A small network was shown many inputs. Here are its activations along a few directions, one row for each input.
Each table varies a few parts of the input and shows all the possible inputs, shuffled.
Descriptions start from the smaller parts, as in this example, which fits no table here: line(6) and (point or line(11) or (values(3) and ring(8))).
Shared parts are said once, and a part with two or three values counts as separate values.

Other details of the inputs shift rows strongly along two fixed directions, in all tables alike. That doesn't count.
These rows show it; all are for the same input, with only those details redrawn:
[-92 -229 124 35 -53 23 98 39 14 35 104 9]
[-384 -206 172 308 -108 -202 127 106 -103 252 66 -222]
[202 -270 119 -182 -151 243 253 -74 239 -185 227 392]
[-38 -238 127 1 -88 63 146 13 66 -4 137 96]

A family of inputs:
r1: [182 266 6 -104 -184 -125 268 -432 -56 103 46 -13]
r2: [15 -322 56 21 15 -14 176 -30 148 53 163 80]
r3: [-307 64 111 202 147 -198 -186 247 -369 -10 -232 -314]
r4: [59 147 62 77 -70 -155 57 113 94 -57 151 248]
r5: [301 64 29 17 -197 -4 226 -432 9 277 -140 7]
r6: [7 -170 46 81 59 -107 258 -43 111 -179 74 78]
r7: [-434 31 130 375 -124 -394 -81 173 -18 405 -16 -76]
r8: [407 -48 -260 -557 823 194 -682 178 -280 -385 -162 -442]
r9: [320 -32 -136 -520 768 273 -679 144 -359 -438 -284 -329]
r10: [-455 -31 135 194 -221 -198 47 246 -120 186 -65 -321]
r11: [164 6 104 -147 -218 112 79 -85 478 -197 159 343]
r12: [-296 154 64 141 236 -252 -277 287 -348 71 -244 -229]
r13: [471 147 65 -267 -215 210 373 -431 252 70 -39 160]
r14: [235 32 -5 -199 -232 75 99 166 204 -208 114 370]
r15: [394 121 -197 -592 713 286 -879 325 -500 -439 -298 -367]
r16: [300 438 -679 -424 589 529 -544 -202 -320 -147 -195 -302]
r17: [-83 10 75 -101 -223 -5 84 168 156 4 8 167]
r18: [26 -69 -30 -122 88 8 -112 196 -75 -122 27 -264]
r19: [298 99 -1 -289 186 119 -129 7 138 -308 23 445]
r20: [9 -309 50 88 38 -70 178 -56 99 -53 69 150]
r21: [-49 35 57 -62 -165 -65 31 99 266 45 43 163]
r22: [263 344 -398 -53 -131 483 268 -263 210 -17 80 171]
r23: [191 -249 50 -251 -104 176 360 -57 396 -172 228 230]
r24: [-201 192 14 134 182 -267 -303 359 -364 82 -139 -284]
r25: [-344 45 105 296 33 -337 -157 144 -81 247 -95 14]
r26: [61 -89 37 -186 205 145 -317 141 -210 -187 -190 42]
r27: [329 153 -449 37 -169 550 245 -408 207 54 2 377]
r28: [158 -180 100 -277 -204 248 321 -21 317 -233 212 270]
r29: [267 268 -367 -60 -166 576 339 -327 306 28 31 257]
r30: [457 13 -72 -199 -158 95 182 -535 35 -3 -148 259]
r31: [-89 283 -496 158 -107 198 268 -417 -3 37 -15 127]
r32: [14 -21 45 -13 -276 -12 123 194 46 -143 85 75]
r33: [-378 20 180 433 -128 -348 -104 38 81 289 50 -111]
r34: [-384 -206 172 308 -108 -202 127 106 -103 252 66 -222]
r35: [-375 26 142 270 -28 -273 -94 219 -186 211 -149 4]
r36: [84 108 -90 -139 143 -98 -349 234 -6 -19 -45 -117]
r37: [-213 -127 -1 184 17 -272 93 183 -6 124 72 -402]
r38: [-132 -124 127 13 -142 22 -7 125 -57 34 22 73]
r39: [-33 -224 135 78 -49 15 152 -8 22 -98 39 168]
r40: [-472 8 158 338 -179 -329 -24 245 -129 372 -55 -86]
r41: [250 239 52 -88 -200 -47 287 -331 53 173 -9 -93]
r42: [104 20 35 -83 299 20 -463 -21 24 -140 -88 79]
r43: [418 154 -136 -403 -23 80 114 -554 -32 -138 -90 171]
r44: [-248 149 115 269 254 -281 -323 58 -134 38 -93 -276]
r45: [-4 144 -480 255 -150 256 189 -391 2 133 -107 179]
r46: [-204 20 56 190 166 -212 -104 229 -287 -7 -27 -432]
r47: [-168 188 82 261 198 -287 -336 125 -143 50 11 -336]
r48: [54 68 69 80 -168 -104 -20 32 269 -87 155 77]
Describe the family of inputs behind these rows.
Answer: ring(6) and (values(2) or line(6))
Changing only the ring(6) part turns r46 into r39. The same change can be made to r4. Which row results?
Answer: r25
Changing only the ring(6) part turns r12 into r24. The same change can be made to r43. Which row results?
Answer: r1
Which other rows agree with r32 in the ring(6) part? List them by row number.
Answer: r14, r18, r22, r36, r37, r41, r48
Which other rows agree with r2 in the ring(6) part? List them by row number.
Answer: r5, r7, r27, r33, r34, r38, r40
Which other rows does r44 become when the line(6) part takes its other values? List them by row number.
Answer: r3, r6, r9, r12, r19
Which other rows does r1 become when the values(2) part takes its other values? List them by row number.
Answer: r16
A walk changes only the line(6) part. It starts at r23 and steps to r28. List the rest of the walk in order.
Answer: r10, r17, r21, r11

A family of inputs:
r49: [-143 205 -184 37 290 -93 -414 -22 -362 289 -305 -541]
r50: [-129 -91 39 -75 333 -170 -392 234 -312 83 -149 -549]
r51: [-116 165 -232 41 234 29 -258 -21 -283 170 -201 -419]
r52: [-29 126 -12 215 -288 -59 349 -255 129 162 64 152]
r53: [839 75 -268 -706 177 634 -60 -363 245 -513 28 552]
r54: [-75 109 -70 237 -266 -34 366 -201 51 118 47 81]
r55: [-175 48 31 -10 264 -171 -398 311 -211 1 -116 -300]
r56: [-127 -227 201 152 -225 -108 326 1 147 37 147 174]
r57: [-235 75 -14 438 -502 -93 585 -186 229 264 165 155]
r58: [436 -180 59 -437 69 299 4 -33 193 -349 109 301]
r59: [-273 -63 234 347 -377 -237 331 112 188 54 190 268]
r60: [-220 -184 239 250 -292 -193 356 19 120 96 151 76]
r61: [424 -27 -14 -481 203 316 -254 103 152 -435 46 361]
r62: [-177 -31 -8 -9 379 -120 -540 300 -285 23 -176 -312]
Describe the family of inputs behind these rows.
Answer: line(6) or (values(2) and line(4))
A walk changes only the line(6) part. It starts at r49 and steps to r52. List the rest of the walk in order.
Answer: r53, r54, r51, r57

A family of inputs:
r63: [267 88 -169 -271 135 157 -165 -125 -6 -135 -129 136]
r64: [316 26 -185 -295 284 310 -367 -155 -132 -155 -153 68]
r65: [-355 132 -72 332 -129 -179 175 23 -90 258 -14 -181]
r66: [-64 41 -94 -3 310 -7 -362 185 -139 -31 -108 -205]
r67: [-406 -64 166 282 55 -372 1 147 -288 209 -78 -440]
r68: [-483 98 168 342 -78 -386 -103 231 -155 308 -91 -344]
r69: [52 -189 56 -60 -198 119 191 42 204 -73 114 211]
r70: [50 3 29 17 -169 79 130 65 234 -122 145 282]
r71: [51 144 -108 -50 18 -25 -31 -26 -77 38 -118 -46]
r72: [240 14 -106 -216 134 282 -55 -143 63 -108 14 -65]
r73: [67 0 144 -37 -164 19 95 24 221 -54 93 341]
r74: [77 -136 95 -89 -209 57 209 0 136 -120 156 194]
r75: [-364 48 200 408 -190 -359 163 98 -3 204 27 -46]
r76: [48 -93 66 -224 156 26 -166 73 -93 -66 -50 -115]
r77: [-530 -71 173 374 109 -449 -108 183 -339 370 -157 -561]
r78: [40 55 -51 -74 394 -71 -454 127 -241 -64 -134 -215]
r79: [-462 -74 170 343 145 -430 -87 154 -342 298 -138 -520]
r80: [-229 129 -8 269 -145 -169 119 -21 -119 215 -117 -118]
r81: [77 -134 157 -100 -144 18 248 -30 127 -133 116 214]
r82: [68 -179 41 -28 -157 88 237 20 167 -141 128 200]
r83: [42 -32 27 27 -145 97 108 66 250 -61 127 327]
r84: [-367 35 100 433 -228 -259 193 153 49 146 76 -62]
r85: [40 -8 42 3 -192 97 109 89 251 -95 126 292]
r86: [-445 7 136 548 -244 -390 209 -162 -60 428 9 -349]
r87: [92 -4 -70 -17 -125 127 261 -197 217 -21 135 154]
r88: [78 70 42 -181 102 23 -203 97 8 -122 -26 29]
r89: [-459 94 -56 437 -199 -244 253 -36 -48 315 27 -114]
r90: [15 55 -67 -112 391 -41 -553 174 -240 28 -154 -250]
r91: [52 -20 16 40 -123 77 128 43 234 -89 145 318]
r92: [16 54 -57 -81 380 -59 -493 155 -235 -15 -149 -230]
r93: [-293 144 14 382 -328 -303 349 8 -31 325 62 -169]
r94: [98 -139 94 -51 -162 27 258 -19 88 -192 164 187]
r95: [64 -17 19 74 -79 41 176 8 196 -176 143 303]
r96: [64 -177 43 -45 -176 100 212 24 187 -100 133 203]
r97: [161 51 -45 -43 -179 2 229 -180 177 -7 29 234]
r98: [379 66 -288 -534 673 241 -780 -80 -290 -145 -274 -419]
r99: [218 50 -147 -175 125 363 -65 -85 -26 -131 -38 109]
r100: [91 44 -36 16 -187 81 186 -193 122 -39 -26 318]
r101: [101 103 -54 -4 -215 138 236 -112 86 -55 69 251]
r102: [-4 36 -111 24 -130 180 219 -170 137 -42 72 304]
r103: [99 -126 -7 -186 312 20 -304 66 -176 -49 -92 -153]
r104: [214 50 16 -60 -180 45 293 -153 177 -2 63 134]
r105: [-326 70 122 400 -149 -312 179 -50 -119 381 -54 -416]
r106: [80 62 -1 -191 68 80 -262 143 4 -126 -16 2]
r107: [-111 -125 -97 -117 394 20 -487 220 -261 99 -206 -436]
r108: [126 124 -75 -38 -217 79 247 -94 108 -49 92 232]
r109: [68 46 39 -137 163 8 -254 91 -19 -66 -50 28]
r110: [82 -160 168 -91 -127 24 203 -51 161 -54 109 253]
r111: [-278 132 37 372 -294 -350 332 -10 -19 339 -19 -166]
r112: [64 41 -126 -30 -130 100 249 -156 189 -16 132 225]
r113: [-441 -66 99 314 -16 -345 -41 196 -286 237 -64 -490]
r114: [117 64 -11 -135 108 38 -155 78 -31 -236 20 14]
r115: [128 -174 123 -16 -82 -12 227 -76 107 -110 141 264]
r116: [-390 109 -19 434 -271 -273 355 4 -2 341 62 -186]
r117: [185 30 25 -30 -198 129 269 -175 147 -25 147 100]
r118: [94 13 132 10 -99 -36 166 -31 165 -162 105 319]
r119: [-66 -117 -53 -33 255 -26 -217 156 -211 -55 -92 -318]
r120: [58 -142 176 -134 -186 47 201 -8 165 -68 106 225]
r121: [182 84 -182 -211 98 317 -37 -89 26 -156 -26 164]
r122: [53 -105 10 -231 111 83 -225 120 -96 -75 -41 -141]
r123: [-9 47 -56 -118 383 -31 -590 204 -239 67 -181 -268]
r124: [101 66 43 -145 135 -3 -137 61 -24 -202 -19 33]
r125: [301 1 -51 -296 238 191 -225 -199 -4 -89 -117 -109]
r126: [273 36 -113 -222 184 260 -220 -136 -86 -117 -174 93]
r127: [301 72 -234 -331 225 207 -300 -151 -51 -168 -94 117]
r128: [65 3 30 54 -123 46 179 31 193 -205 145 268]
r129: [99 -190 129 -61 -150 46 159 -36 166 -7 121 278]
r130: [199 64 -22 -50 -204 90 289 -126 149 -17 132 116]
r131: [75 -189 40 7 -80 59 257 -23 152 -148 138 230]
r132: [359 64 -239 -391 279 197 -338 -149 -45 -157 -87 21]
r133: [-176 76 65 332 -229 -111 243 -60 -78 219 -57 -30]
r134: [279 77 -105 -182 45 304 -43 -82 -58 -130 -23 120]
r135: [136 25 -59 -22 -154 140 294 -141 201 -26 128 118]
r136: [-94 86 16 -2 54 -80 -218 162 -84 -17 -23 -152]
r137: [-347 64 -86 310 69 -54 -62 -8 -232 263 -119 -279]
r138: [33 -144 -77 -135 274 76 -232 113 -112 -73 -80 -165]
r139: [84 -37 -17 -1 -124 165 244 -247 226 -25 131 131]
r140: [75 25 -70 34 -185 84 151 -227 112 -34 38 330]
r141: [-77 81 13 10 69 -82 -187 148 -92 -64 -25 -143]
r142: [61 -192 36 -27 -128 95 208 -1 195 -66 132 239]
r143: [-403 99 145 325 -43 -368 -41 179 -152 194 -66 -294]
r144: [70 -171 182 -106 -149 45 184 -32 179 -27 93 260]
r145: [11 -95 -61 -214 506 -20 -596 157 -354 63 -216 -439]
r146: [241 69 -161 -322 432 104 -458 -67 -191 -26 -248 -354]
Changing only one part turns r145 into r76. The same change can be made to r64. Which row results?
Answer: r133
Changing only one part turns r115 into r94. The same change can be made to r132. Which row results?
Answer: r93
Changing only one part turns r81 into r82. The same change can be made to r120. Which row results?
Answer: r69
Describe the family of inputs behind these rows.
Answer: ring(6) and (line(6) or (values(2) and line(4)))
Which other rows does r108 become when the line(6) part takes its other values? List them by row number.
Answer: r93, r101, r117, r130, r134
Which other rows does r113 become when the values(2) part takes its other values? List them by row number.
Answer: r141
